Each row below holds a small network's activations on one input, seen along a few directions.
In each table, some parts of the input vary, and every possible input appears once, in random order.
A made-up example of a description, with smaller parts first: one of 4 places along a line, together with either a single point or one of 11 places along a line or (one of 2 separate values, together with one of 8 places around a ring).
Shared parts are said once, and a part with two or three values counts as separate values.
In the rows, zero is written as 128.

Other details of the inputs shift rows strongly along three fixed directions, in all tables alike. That doesn't count.

Table:
r1: [ 97 150 123 116 126 144  97  84  97 135 139 117]
r2: [ 82 102 156 129 156 159 142 133  97 159 135 152]
r3: [ 84 150 111 104 143 116 114  76 113 142 142 141]
r4: [111 151 137 111 126 135 112  70 114 139 139 113]
r5: [104 141 131 104 125 129 120  68 113 144 130 123]
r6: [121 162 128 122  98 159  84  81  77 125 132 110]
r7: [153 151 101 123 104 105 129 125 154 109 116 120]
r8: [ 98 101 171 117 157 153 159 123 105 160 135 145]
r9: [157 158  96 143  63 128  96 134 122  97 105 109]
r10: [115 111 167 140 119 176 134 137  69 152 132 140]
r11: [165 115 139 170 100 162 122 188 109 108 114 124]
r12: [124 157 146 113 103 147 110  71  97 123 130 100]
r13: [150 157  87 139  88 122 108 132 134 101 112 123]
r14: [138 143  90 112 133  89 133 124 173 120 128 134]
r15: [107 104 182 127 139 163 154 126  99 160 133 141]
r16: [163 117 153 151  89 151 131 190 115 114 100 124]
r17: [124 114 195 139 116 177 136 124  86 141 130 117]
r18: [125 146  69 118 141  93 112 135 158 118 122 143]
r19: [148  97 151 154 135 130 146 179 148 121 119 129]
r20: [129 156 146 121  92 150 101  66  95 128 131  98]
r21: [145  94 141 148 144 127 149 175 148 123 122 128]
r22: [154 110 137 161 109 141 135 187 117 116 114 145]
r23: [151 139  93 117 111  99 125 119 156 111 120 123]
r24: [146 149  91 137 107 117  95 139 135 104 120 115]
r25: [113  86 123 124 188  96 172 177 178 138 123 158]
r26: [113 110 188 131 137 167 144 126  96 145 134 124]
r27: [111 156 121 117 123 145  99  81  87 136 146 118]
r28: [130  94 135 140 155 114 162 179 165 139 121 151]
r29: [146 108 135 165 118 149 131 189 126 114 119 128]
r30: [120 141  81 111 173  74 133 124 193 124 137 132]
r31: [114 107 185 133 142 168 144 125  97 153 140 128]
r32: [121 107 192 137 105 172 139 120  84 146 120 127]
r33: [152 138  93 122 125  99 119 122 161 106 130 115]
r34: [170 111 156 159 104 149 144 181 129 111 117 116]
r35: [134 152  72 127 123  96 119 132 152 115 127 133]
r36: [108 153 137 103 117 137 124  72 108 141 130 120]
r37: [154 153  89 134  83 112 101 138 127 108 115 117]
r38: [137 101 126 151 144 128 132 192 132 129 131 136]
r39: [ 88 136 119  92 157 113 130  68 129 151 137 134]
r40: [128 158 145 115  83 149 110  65  94 134 125 111]
r41: [156 102 153 157 126 138 146 179 142 123 123 128]
r42: [100 149 126 110 117 132 101  83  90 139 135 133]
r43: [105 146 131 106 141 127 114  65 119 142 145 119]
r44: [142  98 132 134 144 119 163 178 155 128 123 145]
r45: [131 153 143 113  82 149 108  65  93 133 129 112]
r46: [ 71 141 111  83 185  97 138  69 150 162 147 147]
r47: [101 105 165 134 129 170 127 138  79 154 127 143]
r48: [103 105 185 124 139 161 155 127  98 154 128 139]
r49: [104  95 182 126 140 159 151 123  96 153 125 138]
r50: [142  93 143 148 148 122 148 177 154 122 121 132]
r51: [170 162  96 144  75 128  89 137 115  97 120 102]
r52: [ 71  81 151 101 228 124 167 126 141 172 162 160]
r53: [108 139  60 117 186  75 127 136 180 126 148 145]
r54: [150 110 134 166 121 151 132 188 125 113 120 131]
r55: [151 148 100 122 123 102 120 124 163 110 133 117]
r56: [167 109 155 159 104 149 144 181 128 110 113 113]
r57: [107 108 176 141 114 168 130 136  73 146 129 139]
r58: [110  96 178 121 139 163 154 125  94 155 135 140]
r59: [153  96 141 147 123 130 153 175 141 124 112 136]
r60: [134 154 145 118  91 151 101  66  94 128 138 102]
r61: [ 98 142 130  99 132 122 120  64 118 142 130 126]
r62: [130 134  88 115 157  81 127 123 179 112 128 124]
r63: [173  99 154 160 102 148 137 177 128 112 120 117]
r64: [ 64 142 107  77 210  98 120  86 146 157 154 145]
r65: [108 157 129 122 113 141  98  78  91 126 142 116]
r66: [123 129  75 103 163  71 136 120 189 127 133 145]
r67: [ 99 100 170 114 159 151 160 126 111 162 141 149]
r68: [149 153  81 129 102 106 106 137 134 112 120 126]
r69: [174 162 115 139  72 127 109 123 135  93 113  92]
r70: [164 163 100 147  65 124 102 129 119  92 111 117]
r71: [146 104 136 161 119 141 131 192 122 121 126 125]
r72: [129 156 144 116  95 152 106  67  91 124 129  95]
r73: [150 146  97 120 109  99 124 120 161 115 123 126]
r74: [121  89 122 126 196 102 167 179 178 136 142 152]
r75: [ 87 101 165 132 164 151 132 134  94 153 148 144]
r76: [ 87 143 120  90 157 115 134  71 129 150 138 134]
r77: [154 100 148 149 112 138 154 177 133 121 108 129]
r78: [147 140  93 122 116  95 125 120 162 113 117 125]
r79: [ 77 139 110  84 197 101 134  70 147 152 156 137]
r80: [140  96 134 143 144 116 157 174 159 133 119 147]
r81: [155 108 154 151 107 137 151 179 138 119 108 131]
r82: [153 155  91 139 111 110 101 134 135  98 127 123]
r83: [150 154  96 143 107 114 105 133 135  98 128 120]
r84: [132 156 143 115  95 152 106  67  90 124 132  97]
r85: [170 158 117 138  61 120 111 120 137  97 103 105]
r86: [110  83 124 126 208  95 168 180 184 136 135 153]
r87: [174 104 156 164  95 151 135 174 123 110 113 113]
r88: [125 146  73 126 145  91 115 134 161 116 138 127]
r89: [107 109 170 135 130 165 129 136  74 150 132 148]
r90: [139 148  92 114 123  90 131 122 167 108 115 125]
r91: [170 161 102 146  76 125  87 134 116  90 118 108]
r92: [ 79  98 151 122 166 144 144 137 101 168 143 153]
r93: [143  95 136 140 140 123 161 178 150 127 116 142]
r94: [115  91 129 133 195  98 161 178 184 138 135 152]
r95: [ 74 133 110  84 203  96 132  71 156 160 164 146]
r96: [136 136  90 122 144  89 122 122 173 115 128 120]
r97: [165 162  93 143  68 132  98 132 118  96 106 116]
r98: [129 105 187 139 118 178 135 120  80 141 131 116]
r99: [102 152 122 112 130 130  93  81  96 134 144 124]
r100: [143 143  95 124 115  95 124 122 164 115 116 125]
r101: [140 150  84 133 103 106 116 136 141 112 121 124]
r102: [125 140  79 104 173  76 135 125 190 121 143 134]
Description of these inputs: one of 2 separate values, together with either a single point or (one of 3 separate values, together with one of 6 places around a ring) or (one of 4 places along a line, together with one of 8 places around a ring).
The inputs of r10 and r27 match in every part but the choice among 2 separate values. If r14 is changed in the same way as r10 into r27, which row does it become? -> r55
The inputs of r50 and r61 match in every part but the choice among 2 separate values. If r53 is changed in the same way as r50 into r61, which row does it become? -> r35
The inputs of r44 and r74 match in every part but the choice among 2 separate values. If r22 is changed in the same way as r44 into r74, which row does it become? -> r82
Change only the place on the ring of 6 in r11. List by row number the other rows that result. -> r1, r6, r24, r29, r54
Change only the place on the ring of 8 in r46. List by row number the other rows that result. -> r5, r28, r36, r39, r76, r77, r100
Change only the choice among 2 separate values in r78. List by row number the other rows that result. -> r87

Table:
r103: [174 113 136 164 108 114 163 202 169 108 113 138]
r104: [174 142 163 128  44 185 114  81  66 122 118  89]
r105: [ 77  99 184 107 207 151 184 135 123 183 153 162]
r106: [ 83  61 175 113 197 137 176 118 117 187 155 166]
r107: [166 106 112 187 134 129 117 217 151  98 134 122]
r108: [131 159  40  95 142  37 101  68 204 104 125 113]
r109: [ 87 102  71 115 207  63 134 183 191 140 127 167]
r110: [190 195  91 136  58 104  99 125 165  69  95  78]
r111: [ 82 159 120  91 152 126  85  66  88 136 143 129]
r112: [101 159 125  76 140 135 131  49 110 145 150 115]
r113: [175 109 112 155 120 119 133 222 137 103 118 150]
r114: [131  68 235 168 107 190 150 163  86 145 115 133]
r115: [111 111  63 135 221  77 140 175 191 137 173 166]
r116: [135  77 224 150 120 204 163 175  77 138 118 110]
r117: [ 81 156 106  89 129 126 100  66  89 158 144 141]
r118: [ 97 140 128  85 146 131 112  41 115 145 137 107]
r119: [145 107 106 176 114 127 139 217 150 102  92 138]
r120: [ 81 163 143 100 140 121 114  46 120 141 138 118]
r121: [139 162 141 149  36 191 105 100  48 121 108 113]
r122: [200 173  85 140  37  93 100 111 165  79 106 106]
What do these inputs look like to the network? -> one of 2 separate values, together with either one of 4 places along a line or one of 6 places around a ring
Start at r115 and move only the place on the line of 4, one step at a time. The first step leads to r113. Which rows follow, in order? -> r117, r121
Change only the choice among 2 separate values in r117. List by row number the other rows that result. -> r109

Table:
r123: [153 132  90 157  96 105 123 169 148 111 109 146]
r124: [172 139  87 125 105  82 140 135 187  92 102 130]
r125: [ 74  72 224 155 188 205 156 169  59 178 164 161]
r126: [157 179 148 116  63 159  85  29  84 101 130  76]
r127: [ 49 131  90  80 181  98 120  54 125 173 154 164]
r128: [ 54 133 107  66 196 110 135  75 117 172 152 163]
r129: [127 212  83 117  70 126  47  17  87 109 144  90]
r130: [173 136 111 138 116  99 124 161 186 106 125 100]
r131: [173 103 148 177 125 153 139 234 125 105 121 129]
r132: [158 118 240 144  32 204 127 102  36 132 103 105]
r133: [178  78 141 175 120 149 135 225 125 112 118 123]
r134: [ 93  79  91 110 234  62 205 184 226 160 137 178]
r135: [162 108  98 142 104 114 134 183 142 116 104 139]
r136: [ 75  69 203 123 204 187 156 156  69 179 162 152]
r137: [161 153  77 114 103  68 131 138 203 111 109 120]
r138: [124 127 218 159  37 219 112 121  29 126  82  98]
r139: [160 102 143 178  98 146 152 231 126 115 108 156]
r140: [ 85  90 201 109 193 143 147  99 109 166 157 138]
r141: [158 145  93 138 104 111 129 179 145 105 107 141]
r142: [ 77 119 152 101 192 139 150  77 123 169 165 124]
r143: [ 62 155  83  59 192  84 144  21 163 160 150 149]
r144: [109 214  99 105  77 128  49  18 100  94 115  66]
r145: [161 135  63 147 118  88 100 155 169  94 130 118]
r146: [177 143  82 138 124  95 131 139 189  87 125 105]
The inputs of r142 and r134 match in every part but one. If r140 is changed in the same way as r142 into r134, which row does it become? -> r132
What do these inputs look like to the network? -> one of 2 separate values, together with either a single point or one of 5 places around a ring or one of 6 places around a ring
Change only the choice among 2 separate values in r143. List by row number the other rows that result. -> r146

Table:
r147: [161 182 143 105  53 164  85  36  75  93 122  74]
r148: [128 126 207 136 115 189 143 133  90 136 130 113]
r149: [ 82 152  95 109 156 112 114  85 107 144 160 136]
r150: [161 174  56 128 105  86 115  86 188  91 125  98]
r151: [148 203  31 116  97  74  80 111 150  78 115  99]
r152: [134 154 178 126  50 153 118  83  84 138 116 111]
r153: [ 87 134 114  98 132 107 134  54 135 160 129 130]
r154: [ 87 143  98 108 150 119  99  78 121 151 153 154]
r155: [178 112 169 171  88 149 169 205 140 110 107 138]
r156: [ 93  92 154  98 162 110 154  97 124 163 136 158]
r157: [117  97 174 154 109 186 125 149  66 151 148 143]
r158: [101 115 137  97 168 119 155  84 127 145 143 157]
r159: [ 70 121 121 108 183 131 133 128 104 154 154 142]
r160: [186 132 156 169  87 141 144 180 150  98 120 115]
r161: [110 101 172 142 115 189 127 159  61 145 142 127]
r162: [118 117 175 147 115 186 114 144  61 141 113 134]
r163: [ 99 210  94  63  91  89  88  14 133 131 122 103]
r164: [152 118  97 131 150  70 118 133 183 100 132 124]
r165: [178 103 141 161  59 142 146 186 136 110  79 104]
r166: [151 140  77 125 120 102 146 141 181 103 103 119]
r167: [ 74  81 159 122 203 137 148 126 137 165 140 128]
r168: [184 136 109 163  50 150  96 185 113  88 111 108]
r169: [144 139  67 131 122 100 100 161 165 106 119 138]
r170: [127 110  95 154 172  94 149 201 157 121 132 154]
r171: [148  72 133 143 192 101 178 193 186 120 138 158]
r172: [143 208 144 113  44 147  58  35  87 101 121  61]
r173: [ 88 109 137 116 169 136 168  96 133 161 138 150]
r174: [161 143  79 106 124  85 136 132 176  89 109 129]
r175: [127  75 214 141 136 177 134 146  80 137 127 116]
r176: [ 71  92 135 124 189 136 146 142 111 168 170 165]
r177: [136 115 123 147 165  81 138 175 197 119 135 135]
r178: [131 102  95 152 168  99 132 190 171 130 124 172]
r179: [182 137  82 107 138  91 134 155 178 125 133 113]
r180: [ 88 112 138 125 169 124 128  82 136 153 147 120]
r181: [136 140  69 142 150  82 114 156 168 112 119 154]
r182: [169 145 159 117  83 166 119  83  78 152 148  99]
r183: [189 114 142 171  82 162 145 184 141  93  99  93]
r184: [ 90 105 141  82 161 109 143  94 127 154 126 145]
r185: [ 79 159 101 101 167 116 105  89 107 139 134 135]
r186: [121 119 205 131 112 186 159 142  87 144 119 132]
r187: [ 76 117 127 111 183 136 116 119 115 160 136 162]
r188: [173 121 133 184  90 142 126 204 110 100 104 130]
The inputs of r153 and r165 match in every part but one. If r182 is changed in the same way as r153 into r165, which row does it become? -> r179
The inputs of r162 and r181 match in every part but one. If r151 is changed in the same way as r162 into r181, which row does it become? -> r170
What do these inputs look like to the network? -> one of 2 separate values, together with either a single point or one of 8 places around a ring or (one of 3 separate values, together with one of 4 places along a line)
